A small network was shown many inputs. Here are its activations along a few directions, one row for each input.
In each table, some parts of the input vary, and every possible input appears once, in random order.
Descriptions start from the smaller parts, as in this example, which fits no table here: one of 4 places along a line, together with either a single point or (one of 2 separate values, together with one of 5 places around a ring) or one of 11 places along a line.
Shared parts are said once, and a part with two or three values counts as separate values.

Other details of the inputs shift rows strongly along two fixed directions, in all tables alike. That doesn't count.

A family of inputs:
row 1: [ 3.38 -1.92  0.56 -4.95  3.89  0.28  4.47  0.94 -0.93  2.10 -0.89]
row 2: [ 0.62  1.65  1.54  1.92 -1.46 -0.88 -4.30  0.05 -1.89 -1.76 -3.26]
row 3: [ 2.06 -2.94 -1.89 -5.43  2.72 -1.57  5.38  1.40 -1.48  3.03 -0.62]
row 4: [-3.29 -1.29 -1.37  3.08 -1.17  0.27  0.58 -1.36  1.61 -1.29  0.46]
row 5: [ 1.09  1.84  3.35  3.77  2.45  0.95 -1.97 -0.09 -0.44  0.37 -4.93]
row 6: [ 1.26 -2.69 -1.97 -4.65  2.71 -0.55  3.54  3.07 -2.09  3.44 -1.27]
row 7: [-1.89  1.24 -2.27  1.40 -3.33  0.91 -1.63 -1.80  2.51 -1.90  3.28]
row 8: [ 2.65 -2.76 -0.78 -3.85  3.66 -1.45  3.71  2.66 -1.07  3.91 -0.35]
row 9: [-3.56 -1.61 -0.04  1.49 -2.34  1.43  2.75 -0.06  2.40 -0.59  3.71]
row 10: [ 0.19  0.59  2.21  3.93  2.09 -1.94 -2.14 -0.48  0.10  1.03 -5.54]
row 11: [ 1.64 -1.66 -1.41 -4.14  1.96 -0.07  4.51  3.10 -2.68  3.87 -1.08]
row 12: [ 2.75 -1.93 -0.20 -4.75  4.63 -0.62  4.21  0.29 -1.56  2.48 -0.59]
row 13: [-3.12  0.51 -1.71 -0.48 -3.25  0.38  0.26 -1.19  2.94 -2.18  6.46]
row 14: [-2.07  1.63  3.04  3.55  2.85  0.69 -4.76  0.42 -1.48  0.77 -6.16]
row 15: [ 3.80  0.22 -1.06 -6.29  0.70 -0.77  0.17  0.97 -2.47  3.14 -2.47]
row 16: [ 0.80  3.40  4.17  6.44  3.32  0.40 -4.96  0.11 -1.74  1.28 -7.79]
row 17: [-3.82 -0.58 -0.87  1.43 -4.54  0.40  0.20 -1.26  2.57 -4.61  8.23]
row 18: [ 1.33  3.70  2.69  3.68  0.50 -2.41 -4.90  0.30 -0.24 -1.68 -3.44]
row 19: [-0.41  2.28  3.62  2.43 -1.30 -1.40 -5.63 -0.02 -1.75 -1.36 -3.96]
row 20: [-0.68  1.21  2.34  3.99  0.43 -0.24 -3.15  0.48 -0.37  0.09 -7.98]
row 21: [-3.60 -1.09 -1.58  2.96 -2.12  3.95  2.33 -1.74  2.47 -3.07  5.02]
row 22: [ 2.01  1.59  2.73  2.71 -0.50 -1.77 -4.13 -0.38 -0.90 -1.28 -2.34]
row 23: [-1.58 -1.58 -1.00  3.34 -1.01  0.85  2.77 -0.30  2.34  0.15  4.72]
row 24: [-0.70  1.41 -0.98  2.27 -2.04 -0.37 -1.25 -1.61  3.25 -2.17  4.34]
row 25: [ 1.71  0.11 -1.06 -7.29  0.36 -1.06  1.98  1.20 -0.81  2.76  1.46]
row 26: [ 1.01 -2.88  0.17 -6.59  1.71 -0.76  5.33  2.35 -0.99  3.14 -0.71]
row 27: [ 2.47  0.09 -1.73 -6.33  0.76 -1.65  2.72  2.49 -2.20  0.24  1.43]
row 28: [ 3.82 -1.49 -0.92 -5.84  0.18 -1.48  2.49  1.46 -2.58  0.61  1.59]
row 29: [ 1.26  2.83  1.17  2.86 -1.08 -0.44 -5.84 -1.54 -0.10  0.15 -4.65]
row 30: [ 0.07 -0.51 -0.59  2.34 -3.24  0.38 -1.90 -2.93  2.46 -1.32  4.17]
row 31: [-2.96  1.31  0.06  1.27 -2.71 -0.55 -1.28 -0.45  1.62 -3.36  4.30]
row 32: [ 4.42 -0.90 -1.10 -6.03  0.72 -1.10  2.03  0.09 -0.43  2.96  1.80]
row 33: [ 0.56  3.11  4.50  3.14 -0.81 -1.61 -7.76 -0.42 -2.63  0.28 -7.61]
row 34: [-4.32 -2.25 -0.92  1.13 -1.42  0.12  2.26 -1.36  2.31 -0.80  3.49]
row 35: [-1.70 -0.54 -1.31  2.63 -4.62  0.97 -1.97 -2.39  1.20 -3.07  3.94]
row 36: [ 1.32  3.57  1.61  2.53  0.51 -2.12 -3.78  0.07  0.34 -1.01 -2.42]
row 37: [ 2.08 -2.30 -1.08 -6.56  2.89  1.29  5.19  1.40 -1.90  1.66 -0.79]
row 38: [ 0.78 -2.06 -0.35 -5.47  2.01 -0.43  5.20  3.19 -2.33  4.51  0.43]
row 39: [-0.34  2.34  1.91  0.88 -1.40 -0.41 -5.05 -1.16 -0.12  0.72 -3.20]
row 40: [-3.18 -1.00 -2.00  3.95 -1.31  3.41  2.12 -1.80  2.10 -2.09  5.88]
row 41: [ 2.11 -3.18 -2.21 -5.04  3.01 -0.86  4.56  2.87 -1.60  3.63  0.00]
row 42: [-1.03 -1.72 -1.42  2.70 -4.56  0.65  0.05 -3.24  3.21 -3.22  8.34]
row 43: [ 2.48 -2.15 -1.65 -4.53  2.26 -0.39  5.53  2.90 -2.19  4.07  0.19]
row 44: [ 2.33  1.39 -1.28 -3.31  0.49 -1.31  0.11  0.91 -0.57  0.76 -0.29]
row 45: [-1.00  3.69  1.94  1.22 -0.34 -1.66 -4.15  0.51 -0.41 -0.96 -2.82]
row 46: [ 0.79  4.48  1.65  4.18 -0.45 -1.02 -6.95 -0.95  0.06 -0.16 -6.30]
row 47: [ 3.16 -0.86  0.13 -4.59  3.47  1.06  4.06  1.88 -2.49  2.48 -2.15]
row 48: [-3.11 -0.93 -1.43  2.97  0.39  2.53 -0.57 -0.79  0.88 -1.53  1.47]
row 49: [ 3.15  1.20 -1.41 -6.53  1.68 -1.94  1.77  2.65 -2.65  1.51 -1.24]
row 50: [ 1.43  4.86  3.01  4.03  0.83 -2.45 -6.80  0.88 -1.90 -1.44 -7.55]
row 51: [-0.39 -0.64 -0.91  1.27 -2.70 -0.52  0.88 -0.99  2.30 -3.62  7.23]
row 52: [ 0.22  2.30  0.21  2.92 -1.45 -0.55 -3.32 -1.78  2.49 -0.79  0.73]
row 53: [-1.70 -0.52  0.48  4.33 -1.19  0.50 -0.51 -0.89  2.19 -1.38 -1.70]
row 54: [-0.08  1.79  2.05  4.47  3.43  0.56 -4.81  0.32 -1.69  0.58 -7.33]
row 55: [ 0.93 -1.44 -0.09 -5.99  3.30  1.15  4.87  2.27 -2.98  3.61  0.83]
row 56: [ 1.21 -1.15  0.99 -5.75  2.89  1.19  4.35  2.02 -2.27  2.71 -0.75]
row 57: [-1.76 -1.57 -2.91  2.01 -5.17  1.64 -0.36 -3.52  3.30 -2.80  7.45]
row 58: [-0.37  2.23  3.16  5.45  1.67  1.08 -4.43 -1.10 -0.24 -1.24 -7.69]
row 59: [-0.64  2.06  1.53  3.52  1.97  1.74 -2.49  0.51 -2.27  0.70 -5.25]
row 60: [ 3.25 -2.53  0.29 -4.44  2.61 -1.28  4.80  1.84 -0.32  2.96 -1.27]
row 61: [-3.46 -1.48 -1.61  1.07 -5.43  1.58 -0.69 -3.23  3.17 -2.36  7.69]
row 62: [-1.68  0.45 -1.03  1.91 -3.31  0.08 -1.18 -0.54  0.86 -4.05  3.78]
row 63: [-4.67 -1.72 -0.19  1.92 -1.87  3.06  1.91 -2.36  3.30 -3.04  5.01]
row 64: [-1.41 -1.47 -2.84  0.11 -4.55  1.55 -0.19 -2.54  1.90 -1.88  5.76]
row 65: [ 0.59 -2.27 -0.03 -4.96  3.13 -1.18  2.75  3.25 -2.18  4.22 -1.91]
row 66: [ 2.39 -1.51 -0.75 -4.93  4.37 -0.27  3.57  0.59 -2.56  2.29 -2.38]
row 67: [-2.11  1.88  3.35  3.15  2.57  0.00 -3.95 -1.05 -1.38  0.13 -6.78]
row 68: [ 0.40  2.66  3.55  5.96  1.02 -0.46 -4.28  0.96 -0.99  0.89 -9.33]
row 69: [-1.65 -1.70 -2.39  2.32 -5.16  1.16  0.00 -3.09  2.59 -3.61  7.70]
row 70: [ 3.60 -0.75 -1.10 -5.80  0.64 -1.83  2.73  2.15 -2.34  0.17  1.71]
row 71: [-1.72 -1.02 -0.24  3.78  1.33  1.61 -0.40 -1.20  1.92 -1.01  2.38]
row 72: [-0.88  2.08  2.16  3.63  2.79  0.26 -4.11 -0.89 -1.99 -0.18 -8.22]
row 73: [-2.60  0.58 -3.10  2.15 -3.72  0.46  0.65 -1.82  3.68 -4.33  7.80]
row 74: [ 3.45 -2.34 -0.04 -4.71  2.39 -0.78  5.92  2.56 -0.76  3.62  0.24]
row 75: [-3.31  0.40 -3.51  1.52 -4.33  1.28  0.17 -1.94  3.70 -3.74  7.35]
row 76: [-3.75 -1.73 -1.84  3.49 -3.43  2.33  2.67 -0.81  3.17 -2.13  4.60]
Description of these inputs: one of 4 places along a line, together with either one of 9 places around a ring or (one of 2 separate values, together with one of 5 places around a ring).
- The inputs of row 24 and row 75 match in every part but the place on the line of 4. If row 23 is changed in the same way as row 24 into row 75, which row does it become? => row 11
- The inputs of row 12 and row 72 match in every part but the place on the line of 4. If row 10 is changed in the same way as row 12 into row 72, which row does it become? => row 4
- Which other rows does row 13 become when the place on the ring of 9 takes its other values? List them by row number. => row 17, row 19, row 25, row 31, row 33, row 39, row 45, row 61
- Which other rows does row 47 become when the choice among 2 separate values takes its other values? List them by row number. => row 68
- Which other rows does row 22 become when the place on the ring of 9 takes its other values? List them by row number. => row 18, row 24, row 30, row 32, row 36, row 42, row 51, row 52
- Which other rows does row 66 become when the choice among 2 separate values takes its other values? List them by row number. => row 3

A family of inputs:
row 77: [-0.73 -0.40 -0.50  2.80 -0.04 -0.58 -0.17 -0.75  2.92 -0.14  1.09]
row 78: [ 1.68 -0.82 -2.38 -6.11  0.47 -0.59  3.95  0.75 -0.71 -1.08  6.43]
row 79: [ 3.32 -0.41  0.53 -3.93  4.00 -0.30  1.14  1.71 -3.95  2.72 -4.20]
row 80: [ 4.01 -0.65  1.47 -2.79  2.88 -1.89  2.03  2.48 -3.43  3.11 -4.80]
row 81: [ 1.39 -2.11 -3.47 -3.19  0.55  1.11  5.53  0.76  0.37  0.71  4.36]
row 82: [-2.05  0.67  0.18  7.51 -1.59  0.28 -3.27 -0.81  2.03 -2.02 -1.12]
row 83: [ 1.69 -1.27 -1.24 -6.10 -0.36 -0.58  4.35  1.48 -0.12 -0.92  6.53]
row 84: [-2.33 -0.34 -0.70  4.28 -1.42  0.52 -1.18 -0.24  1.54 -1.07  0.82]
row 85: [ 1.34 -1.91 -0.14 -2.12  1.00 -1.16  3.84 -0.08  1.00  1.35  2.11]
row 86: [-0.99  1.89  2.09  2.33  1.20 -0.81 -4.09  1.12 -0.99  2.09 -5.63]
row 87: [-1.40  1.29  1.37  5.24 -4.28 -0.44 -5.00 -2.83  1.52 -1.92 -0.71]
row 88: [-3.75  0.58 -1.52  1.83 -1.68  1.77 -0.10 -0.97  1.62 -2.02  1.02]
row 89: [ 4.70  0.04  1.56 -5.10  0.82 -1.14 -1.08  0.94 -2.98  2.81 -4.06]
row 90: [-2.65  0.75 -0.93  1.19 -0.67  1.74 -0.02 -0.71  1.24  0.22  1.90]
row 91: [ 4.12 -0.52  1.85 -2.61  3.22 -0.46  1.27  2.37 -3.09  2.41 -4.56]
row 92: [-1.81 -2.68 -2.90 -4.15 -0.71  0.18  4.14  1.20  0.66  0.24  3.51]
row 93: [-2.07 -1.30  0.05  2.75 -1.65  2.04  0.77 -0.97  1.51 -2.02  3.38]
row 94: [-0.95 -0.41 -1.60  1.44 -3.42  1.23 -1.91 -3.47  1.72 -2.42  4.15]
row 95: [-2.47 -0.73  0.32  4.17 -2.02  0.63  0.01 -1.01  1.21 -1.63  1.81]
row 96: [-2.54  0.03 -1.86  3.47 -1.62  2.10  0.42 -1.18  1.99 -1.71  3.01]
row 97: [ 1.76  1.67  3.84  2.88  2.48 -0.74 -3.27 -0.16 -0.10  0.81 -6.17]
row 98: [ 1.50  2.97  1.90  3.21  2.67 -0.73 -3.29 -0.24  0.12  1.43 -6.51]
row 99: [ 1.83 -0.55 -2.21 -5.61  0.09 -2.21  3.14  2.47 -0.39  0.41  4.25]
row 100: [-0.44  1.73  3.69  1.62  1.43  0.46 -3.47  0.58 -1.55  1.40 -5.16]
row 101: [ 1.09 -0.92 -1.30 -4.88 -1.03 -1.92  4.15  1.26 -0.23 -0.67  5.93]
row 102: [ 1.25 -0.19  1.69 -4.46  2.17 -1.72  1.19  2.35 -3.49  2.51 -5.82]
row 103: [-1.09  1.14  1.18  5.44  0.68  0.56 -2.95 -2.71  2.15 -1.87 -0.99]
row 104: [ 2.05  0.59 -2.52 -5.81  0.46 -1.01  3.50  1.78 -0.60  0.13  4.19]
row 105: [-0.56  2.03  2.42  1.61  2.17  0.47 -3.73 -0.23 -1.97  1.18 -4.99]
row 106: [-1.24 -0.59 -1.93  1.90 -4.24 -0.01 -2.07 -1.96  2.59 -1.27  3.52]
row 107: [ 4.13 -0.50  0.41 -3.27  4.09 -0.52  1.43  1.68 -3.50  2.21 -4.22]
row 108: [-3.69 -0.16  0.91  3.26 -2.03  0.72 -0.66 -1.26  1.49 -0.72  2.20]
row 109: [-3.63 -1.21 -0.11  0.92 -2.08  1.99  0.79 -0.93  1.69 -2.72  2.71]
row 110: [ 1.97  2.86  0.72  1.07 -0.67 -0.62 -5.08 -0.80 -1.06  1.05 -5.42]
row 111: [-3.44 -0.54 -0.86  1.22 -0.90  1.64 -0.29 -1.62  0.77 -2.62  1.44]
- The inputs of row 108 and row 105 match in every part but one. If row 95 is changed in the same way as row 108 into row 105, which row does it become? => row 79
- What do these inputs look like to the network? => one of 5 places around a ring, together with either one of 2 separate values or one of 5 places along a line
- Which other rows agree with row 84 in the place on the ring of 5? List them by row number. => row 77, row 82, row 86, row 92, row 99, row 106
- Start at row 92 and move only the place on the ring of 5, one step at a time. The first step leads to row 88. Which rows follow, in order? => row 111, row 109, row 102

A family of inputs:
row 112: [-1.80 -1.28  0.45  5.10 -2.35 -0.71 -1.77 -1.72  2.70  0.07 -0.52]
row 113: [-2.36 -0.58  0.80 -0.24 -1.42 -0.43 -0.19  1.71 -0.05  0.73 -2.05]
row 114: [ 0.67  1.88  2.09  1.90  2.00 -1.53  0.18  1.68 -1.22  0.84 -3.10]
row 115: [ 2.17  1.54 -0.12 -0.60  4.28 -0.72 -0.26  2.26 -1.48  0.64 -3.30]
row 116: [-3.47  0.26 -2.19 -0.23 -0.14  1.88  0.11 -1.03  0.69 -0.77  1.59]
row 117: [-4.29 -0.74  0.41  1.89 -1.18  3.09 -0.34 -2.59  0.61 -2.75  2.88]
row 118: [-5.03  0.15  0.26  3.37 -2.32  1.25 -1.24 -1.14  1.19 -1.00  1.43]
row 119: [ 2.11  2.44  0.76 -4.47 -0.97 -1.56 -3.16  1.38 -3.09  0.50 -3.21]
row 120: [ 3.53 -0.50  0.94 -0.04  2.42 -1.62 -1.21  1.17 -3.11  3.79 -7.09]
row 121: [ 1.55 -0.64 -2.67 -0.66  0.56  1.44  1.83 -1.02  0.70  1.10 -0.05]
row 122: [-2.49 -0.41  0.31  5.18 -1.69 -1.21 -0.13  0.87  2.68 -2.87  1.63]
row 123: [-0.84 -1.05  0.60  4.33 -1.03  2.98 -1.18 -3.61  2.08 -1.65  1.62]
row 124: [ 4.17  3.28  1.79 -2.70  0.78 -2.98 -2.27  1.87 -1.80 -0.03 -1.60]
row 125: [ 2.14 -4.05 -2.34 -8.19  2.64  1.58  9.79  1.14  0.06 -0.09  9.14]
row 126: [ 3.96 -0.29 -1.10 -4.63 -1.57 -1.46 -0.17 -0.99  0.05  1.49  2.63]
- The inputs of row 121 and row 116 match in every part but one. If row 120 is changed in the same way as row 121 into row 116, which row does it become? => row 118
- What do these inputs look like to the network? => one of 3 separate values, together with either a single point or one of 4 places along a line
- Which other rows does row 117 become when the choice among 3 separate values takes its other values? List them by row number. => row 123, row 125
- Which other rows agree with row 122 in the choice among 3 separate values? List them by row number. => row 114, row 115, row 124, row 125
